A small network was shown many inputs. Here are its activations along a few directions, one row for each input.
Each table varies a few parts of the input and shows all the possible inputs, shuffled.
A made-up example of a description, with smaller parts first: one of 3 separate values, together with either a single point or one of 11 places along a line or (one of 5 places around a ring, together with one of 6 places along a line).
Shared parts are said once, and a part with two or three values counts as separate values.

Other details of the inputs vary at random and push rows far along two fixed directions, the same in every table; ignore that.

Rows:
R1: [-2.35  3.18 -0.96 -3.08  3.59  0.37  0.61  2.73 -1.03 -0.65  4.58]
R2: [ 1.87 -1.88 -0.31  0.92 -0.44  0.34 -0.70 -1.83  0.68  2.83 -2.39]
R3: [ 2.01 -3.30  1.32  2.79 -1.33 -0.44 -1.26 -2.67 -1.02  1.78 -1.72]
R4: [-8.85 -1.19 -2.24 -1.01 -0.19 -0.75  1.80 -0.70  1.93 -3.61  1.58]
R5: [ 0.99  0.74 -0.26 -2.32  1.61 -0.09  1.56  1.35  0.02  0.36  0.69]
R6: [ 3.01 -0.29  2.46  1.01 -0.34 -1.25 -2.17 -1.55 -0.56  1.48 -0.04]
R7: [-1.16  2.91 -1.36 -2.95  4.07  0.54  2.40  1.56 -0.27 -1.06  4.77]
R8: [ 2.88 -1.18  0.49  2.59 -1.01 -0.44 -0.69 -1.75 -0.24  2.15 -4.03]
R9: [-0.33  1.38  0.71 -1.77  1.98 -0.05 -0.33  2.28 -0.51  1.15  1.67]
R10: [-0.88  3.41 -3.27 -0.75  3.99  1.67  0.77  0.66 -0.41 -1.16  4.67]
R11: [-0.71  0.41  1.55  0.27  1.45 -0.43 -0.68  0.77  0.23 -0.60  0.94]
R12: [ 1.18  0.37  0.37 -0.47  1.17 -0.59  1.20  1.31  0.66 -0.53 -0.42]
R13: [-6.28  0.07 -1.84 -0.99 -2.15  1.06  4.09  0.37  2.81 -2.92  1.13]
R14: [ 1.57 -1.19  1.02 -0.58 -1.97 -1.49 -1.68 -0.60 -0.27  1.06 -1.82]
R15: [ 0.85  3.17 -0.88  0.81  0.20  2.55  1.27  1.25  0.25  0.50  2.22]
R16: [ 1.19  0.46  0.28 -1.27  0.82 -0.34  1.28  0.86  0.55  0.28 -0.23]
R17: [-5.19 -2.95 -1.35  0.40 -4.32 -2.55 -0.14 -2.16  1.29 -2.65 -3.62]
R18: [ 1.63 -1.48  0.25  1.10  0.15  0.07 -0.61 -1.19 -1.82  1.48  0.52]
R19: [ 1.50  4.19 -0.79 -0.52  1.38  3.60  0.46  0.98 -0.52 -0.14  1.56]
R20: [ 2.13 -2.28  2.66  1.80 -1.97 -1.69 -2.64 -2.36  0.62  0.57 -2.30]
R21: [ 3.19  1.37  1.35  1.85 -1.26  1.82  0.08  1.40 -1.62  1.46  1.32]
R22: [ 0.17  0.98 -0.58 -2.67  2.33  0.21  1.52  1.39  0.36  0.51  1.79]
R23: [-1.31  1.46  0.45  0.13 -2.72  0.53  0.39  0.68  0.68 -0.99  1.34]
R24: [ 3.19  0.56  1.74  0.17  1.75 -0.35  0.35  0.69  0.56  0.09 -0.14]
R25: [ 2.55 -1.02  0.39  2.34  0.55  0.43 -1.15 -2.03  0.66  1.22 -1.38]
R26: [-0.31 -1.37 -1.42  0.33  0.05  0.34  0.08 -2.22  0.62  1.45 -0.94]
R27: [ 0.96 -1.79  3.56  1.12 -0.34 -1.23 -0.73 -1.25 -0.06  2.74 -1.65]
R28: [ 1.19  2.24  1.72 -0.61 -1.67  1.48 -1.03  0.13 -0.37 -0.46 -0.13]
R29: [-7.11 -1.15 -3.74 -2.86 -1.69 -0.99  0.42 -0.47  1.64 -3.20  1.16]
R30: [ 1.32  0.33  0.51  0.31 -0.91 -1.47 -1.66  0.66 -0.09 -0.80 -0.71]
R31: [-5.29 -3.55 -1.29  0.75 -3.94 -2.09 -0.60 -2.52  2.73 -3.71 -2.64]
R32: [ 2.51 -2.22 -0.03  1.26 -1.20  0.04 -0.60 -1.88  0.42  2.64 -3.50]
R33: [ 0.55 -0.83 -1.08 -0.34  0.60  0.36 -0.44 -0.35 -1.86  0.85  1.26]
R34: [-2.54  1.54 -1.99 -2.88  0.88 -0.53 -0.35  0.43 -0.40 -1.51  3.30]
R35: [ 1.76 -3.08  0.23  0.91 -1.35 -0.13 -1.22 -1.10 -1.10  2.25 -1.86]
R36: [ 2.09  2.15  0.87 -1.08  3.59  0.25  1.13  0.75 -0.36  0.48  3.01]
R37: [ 0.05  1.08 -0.38 -2.55  2.56  0.06  1.65  0.59  0.01  0.40  2.21]
R38: [-5.47 -2.99 -3.40  0.84 -2.79 -0.88  1.02 -1.20 -0.22 -2.92 -2.07]
R39: [ 0.38  0.25 -1.98  1.07  0.57  0.43  0.08  0.10  0.59 -0.48 -0.82]
R40: [ 1.99 -0.75  1.89  0.35  1.26 -0.45  0.35 -0.72  0.91  0.36 -0.43]
R41: [ 0.50  2.37 -2.10 -0.57  3.18  1.30  0.53  0.04 -0.67  0.47  3.22]
R42: [-6.46 -3.82 -0.19  1.13 -2.86 -1.67  0.48 -1.53  2.94 -2.89 -3.14]
R43: [ 2.25 -2.35  0.32  2.37 -1.50 -0.56 -1.19 -0.29 -1.09  0.52 -2.47]
R44: [ 2.11  3.12  1.84 -1.35  0.95  2.43  1.36  1.21 -0.10  0.17  0.63]
R45: [ 2.69 -1.79  0.29  1.35 -1.38 -0.22 -1.16 -0.34 -1.39  1.40 -1.90]
R46: [-6.44 -3.67 -0.51  0.92 -3.12 -1.89  0.78 -0.78  2.55 -2.48 -3.62]
R47: [ 1.15 -0.32 -0.88  1.25  0.50  0.30 -0.92  0.55 -1.13 -1.19  0.74]
R48: [ 1.87 -2.39  3.32  0.69 -1.59 -1.39 -1.13 -0.33 -0.03  2.94 -3.76]
R49: [-1.94  3.72 -1.25 -2.53  2.79  0.33  0.59  3.87 -0.71 -1.57  3.59]
R50: [ 2.84 -1.71  2.66  1.18 -0.99 -1.61  0.60 -1.01  0.13  1.83 -4.12]
R51: [ 1.86  2.63  0.49 -1.48  1.99 -0.43 -1.20  0.74 -1.54  0.40  3.60]
R52: [ 2.66  2.98 -1.86 -0.47  2.51  1.30 -0.15  1.51 -0.74  0.70  1.70]
R53: [ 0.52  1.12  3.13  1.36 -1.63  0.84  0.51  1.43  0.36  1.45 -0.02]
R54: [ 0.60 -0.85  2.76  1.47 -1.08 -1.71 -0.67  0.28 -0.53  1.35 -3.35]
R55: [ 0.98 -0.70 -1.47 -0.47  0.05  0.36 -0.36  0.82 -1.91  0.36  0.39]
R56: [ 0.97  0.72  3.76  0.67 -1.64  1.51 -0.48  0.10  0.07  1.15 -2.31]
R57: [ 2.89 -0.34  0.41  1.54  1.18  0.46 -1.59 -0.06 -1.75  0.25  1.09]
R58: [ 1.25  1.53 -1.69  0.88  1.98  0.96 -0.32  0.34  0.41 -0.80  0.96]
R59: [ 2.11  2.55  0.42 -0.04  0.00  2.97 -0.28  1.22 -2.10 -0.19  1.22]
R60: [-7.38 -0.56 -4.11 -2.33 -2.31 -1.20  0.73 -0.16  1.77 -4.57  0.71]
Each input here is: one of 5 places around a ring, together with either one of 2 separate values or one of 10 places around a ring.
Q: Changing only the place on the ring of 5 turns R50 into R54. The same change can be made to R16. Which row results?
A: R49
Q: Changing only the place on the ring of 5 turns R11 into R20. The same change can be made to R48. Which row results?
A: R14
Q: Change only the place on the ring of 10 in R35. List by row number the other rows that result.
A: R3, R18, R33, R38, R43, R45, R47, R55, R57
Q: Which other rows agree with R2 in the place on the ring of 5? List them by row number.
A: R8, R10, R15, R19, R25, R26, R32, R39, R41, R52, R58
Q: Change only the place on the ring of 5 in R13. List by row number the other rows that result.
A: R15, R21, R23, R53
Q: Change only the choice among 2 separate values in R59. List by row number the other rows that result.
A: R21

Rows:
R61: [ 2.56  2.86  2.89 -0.25  3.28  0.30 -0.28  1.09 -0.18  1.72  2.81]
R62: [-6.23  1.09 -5.25 -0.82  1.60 -0.06 -0.10  0.22  0.07 -4.55  4.28]
R63: [ 7.71  4.99  4.55  0.82  1.39  0.84 -0.97  2.47 -1.51  1.70  0.15]
R64: [-5.95  0.20 -5.62 -3.09  1.96  0.31  1.08 -0.01  0.71 -3.33  4.74]
R65: [ 4.24  4.79  2.21 -0.29  0.20  1.07  0.03  3.25 -0.43  0.71  1.07]
R66: [ 7.68  1.78  1.58  1.91  3.02  0.65 -3.43  1.61 -3.27  2.93  2.17]
R67: [ 6.21  5.64 -0.64 -0.29  5.22  1.86 -2.29  3.51 -5.44  1.64  5.87]
R68: [ 6.55  0.99  6.15  1.85 -1.12  0.11 -2.64 -0.48 -0.16  2.48 -2.54]
R69: [-1.78 -5.46 -2.06  0.42 -3.68  0.12  0.54 -3.99  1.33  0.75 -5.23]
R70: [-6.41 -1.89 -5.82  0.78 -1.94  0.66  0.91 -0.68  1.46 -3.77 -0.45]
R71: [-0.93 -7.54  4.08  3.49 -5.11 -1.68  1.16 -4.35  2.38  2.05 -6.38]
R72: [-1.15 -3.48  1.71  2.13 -3.27  0.12  1.17 -2.20  2.90  1.68 -4.74]
R73: [-2.22 -5.22 -1.16  3.34 -2.99 -0.89 -1.57 -4.38  1.49 -1.30 -4.42]
R74: [-2.93 -3.22  1.42  0.68 -6.20  0.60  0.77 -1.68  1.95 -0.60 -5.91]
R75: [-7.85  2.41 -8.30 -3.55  2.97  0.86  3.45  0.50  1.15 -6.31  4.84]
R76: [ 2.68 -4.42  7.05  0.47 -0.63 -4.43 -0.62 -0.85  1.47  4.16 -6.01]
R77: [-2.86 -3.98  1.28  2.47 -2.95 -0.75  2.28 -3.49  3.24 -0.29 -5.40]
R78: [-0.65 -5.75  2.79  3.61 -5.15 -1.16  1.50 -4.02  3.73  2.43 -7.80]
R79: [ 6.27  2.24  5.20  0.57 -0.40  0.23 -1.06  2.34 -1.99  1.80  0.92]
R80: [-3.56 -5.74  5.27 -0.30 -5.67 -5.28 -0.58 -1.59  3.20 -0.01 -7.64]
R81: [-7.55  0.77 -7.88 -0.71  0.12  0.85  2.29  1.06  1.03 -5.62  2.46]
R82: [ 9.08  2.70  0.76  0.32  3.01  0.60 -1.14  0.98 -1.85  4.09  0.87]
R83: [-8.56 -1.35 -2.39 -1.08 -1.73  0.44  3.07 -0.65  1.89 -2.10  0.44]
R84: [-8.51  6.80 -4.74 -4.98  1.49  2.19  2.70  5.12 -0.59 -5.81  7.82]
R85: [-1.70 -5.00  4.46  2.45 -7.50 -1.35 -0.91 -4.00  1.38  1.69 -6.81]
R86: [ 7.19  1.13  0.59  0.45  1.72  0.81 -1.54  0.11 -1.22  3.81  0.02]
R87: [ 6.70  0.61  1.33  0.45  2.85  0.22 -2.33 -1.41 -1.23  2.71  0.40]
R88: [-6.58  3.20 -7.84 -4.92  4.38  1.13  3.05  2.69 -0.96 -5.82  9.01]
R89: [ 7.44  5.69 -1.53 -0.56  5.12  3.29 -1.52  4.55 -4.80  1.31  4.15]
R90: [-6.66  1.62 -2.79 -2.03  2.40  1.31  2.56  0.45  2.13 -4.21  3.35]
R91: [-7.54  3.19 -1.80 -2.84 -0.37  0.07  1.09  1.57  1.75 -5.07  4.19]
R92: [ 0.81 -4.88  0.00  3.37 -2.79 -1.12 -1.04 -2.36 -0.75  0.16 -2.74]
R93: [ 7.17  1.60  0.71  2.95  2.13  0.44 -1.79  0.35 -2.38  1.62 -0.75]
R94: [-0.61 -7.26  0.93  2.20 -4.94 -1.85 -1.11 -6.33  0.77  3.04 -6.05]
R95: [-7.14  2.60 -2.12 -2.90 -0.50  0.82  1.36  2.48  1.33 -4.82  4.22]
R96: [ 4.88  3.22 -0.78 -1.50  3.51  0.94 -1.07  1.45 -3.21  2.97  3.88]
R97: [ 6.26  3.51  4.09  0.69 -0.63  1.29 -1.41  2.51 -0.69  2.54 -0.50]
R98: [-7.91 -2.17 -1.66 -0.87 -0.98  0.08  2.41 -0.83  2.92 -2.63  0.77]
R99: [ 4.19 -1.53  5.16  2.05 -0.93 -0.01 -0.65 -1.71 -0.80  4.84 -2.85]
R100: [ 5.23  2.38  2.51 -0.22  2.13  2.51  0.66  2.03 -1.37  3.14 -0.18]
R101: [-9.47 -2.94 -4.65 -2.59  0.32 -3.69  0.95  0.72  1.27 -5.16  0.09]
R102: [ 7.19  4.70  1.49 -4.51  7.95 -2.29 -1.70  4.71 -3.41  2.62  4.91]
R103: [ 6.74  5.53  0.12 -2.04  6.48  0.54 -2.14  2.08 -2.92  2.20  6.51]
R104: [-2.01 -4.39 -1.34  2.91 -3.76 -0.69 -1.15 -2.81 -0.40  0.68 -3.54]
Q: Changing only one part turns R102 into R80. The same change can be made to R96. Which row results?
A: R84
Q: What do these inputs look like to the network?
A: one of 4 places along a line, together with either a single point or one of 10 places around a ring
Q: A walk changes only the place on the ring of 10. It starts at R84 and steps to R85. List the rest of the walk in order.
A: R79, R95, R91, R68, R63, R65, R97, R74
Q: Change only the place on the line of 4 in R73. List by row number the other rows that result.
A: R68, R87, R90
Q: A walk changes only the place on the line of 4. It starts at R63 and steps to R77. List the rest of the walk in order.
A: R75, R93

Rows:
R105: [ 3.02 -1.82  1.27  2.40 -1.49 -0.24 -1.80 -1.75 -0.62  1.12 -2.56]
R106: [-6.06 -2.74 -3.01 -0.28 -1.24  0.23  2.00 -1.34  0.99 -1.68 -0.11]
R107: [ 3.00 -2.60  1.26  2.65 -1.17 -0.63 -1.36 -0.97 -1.19  2.02 -2.84]
R108: [ 2.77  0.17  3.23  1.03 -2.49  0.38 -0.68  0.04 -0.02  1.96 -2.32]
R109: [ 1.40 -2.47 -0.25  0.64 -0.96 -1.48 -1.58 -1.37 -0.40  1.01 -2.57]
R110: [ 1.10  1.30 -0.76 -1.11  2.16  0.40  0.12  0.45 -0.85  0.35  3.02]
R111: [ 1.94  1.92  0.81 -0.07  1.61  0.78  0.32  0.84  0.02 -0.18  0.74]
R112: [ 1.71  2.42  0.16 -0.54  3.08  0.78  1.05  2.58 -0.95  0.32  1.94]
R113: [-3.79 -0.65 -1.88 -0.06 -2.09  0.69  1.97 -0.57  2.16 -2.01 -1.53]
R114: [ 1.06  1.98 -1.61 -2.34  2.99  0.39 -0.05  1.20 -1.37  0.67  2.91]
R115: [-7.04 -0.28 -2.31 -3.05 -0.91 -1.12  1.46  0.69  1.39 -3.30  0.79]
R116: [-4.09 -0.68 -1.32  0.00 -0.16 -0.31  1.18 -0.78  2.14 -1.98 -0.32]
R117: [ 0.70  3.47  1.09 -1.51  2.32  0.66  0.51  3.71 -1.68 -0.15  3.30]
R118: [ 3.51 -0.11  1.16  1.19 -1.14  1.22 -0.51 -0.94 -0.59  2.62 -1.27]
R119: [ 2.35 -2.26  2.00  0.51 -0.73 -1.54 -0.48 -1.31  0.86  2.16 -3.87]
R120: [ 2.53  3.91 -1.83 -1.42  4.09  0.43 -0.78  2.82 -2.35 -1.01  5.15]
R121: [ 2.05  4.52 -1.75 -0.71  4.25  1.04 -1.18  2.78 -2.20 -0.84  5.00]
R122: [ 0.48 -1.90  3.13  0.55 -2.24 -1.60 -0.59 -1.01  0.81  0.93 -2.09]
R123: [-0.33 -0.77 -0.04  0.67  0.11  0.17 -0.37 -1.45  0.30  0.87  0.14]
R124: [ 2.28  0.11  3.58  0.75 -1.33 -0.09 -0.95 -0.11 -0.13  1.20 -1.43]
R125: [ 2.13  0.30  0.76  0.49  0.41  0.96 -0.45 -0.83 -0.66  1.24  0.36]
R126: [-5.39  0.07 -5.02 -0.56 -1.57  1.07  1.21  0.01  0.68 -3.81  0.96]
R127: [-5.36 -2.53 -1.87 -0.48 -1.45 -1.20  1.90 -1.64  2.70 -2.64 -1.14]
R128: [ 0.02 -1.36  3.19  1.26 -2.06 -1.00 -0.95 -1.07  0.96  1.10 -2.27]
Q: Changing only one part turns R126 into R113. The same change can be made to R120. Which row results?
A: R127
Q: What do these inputs look like to the network?
A: one of 4 places along a line, together with either a single point or one of 5 places along a line
Q: Which other rows agree with R122 in the place on the line of 4? List them by row number.
A: R108, R115, R117, R124, R128
Q: Change only the place on the line of 5 in R123. List by row number the other rows that result.
A: R110, R114, R118, R125
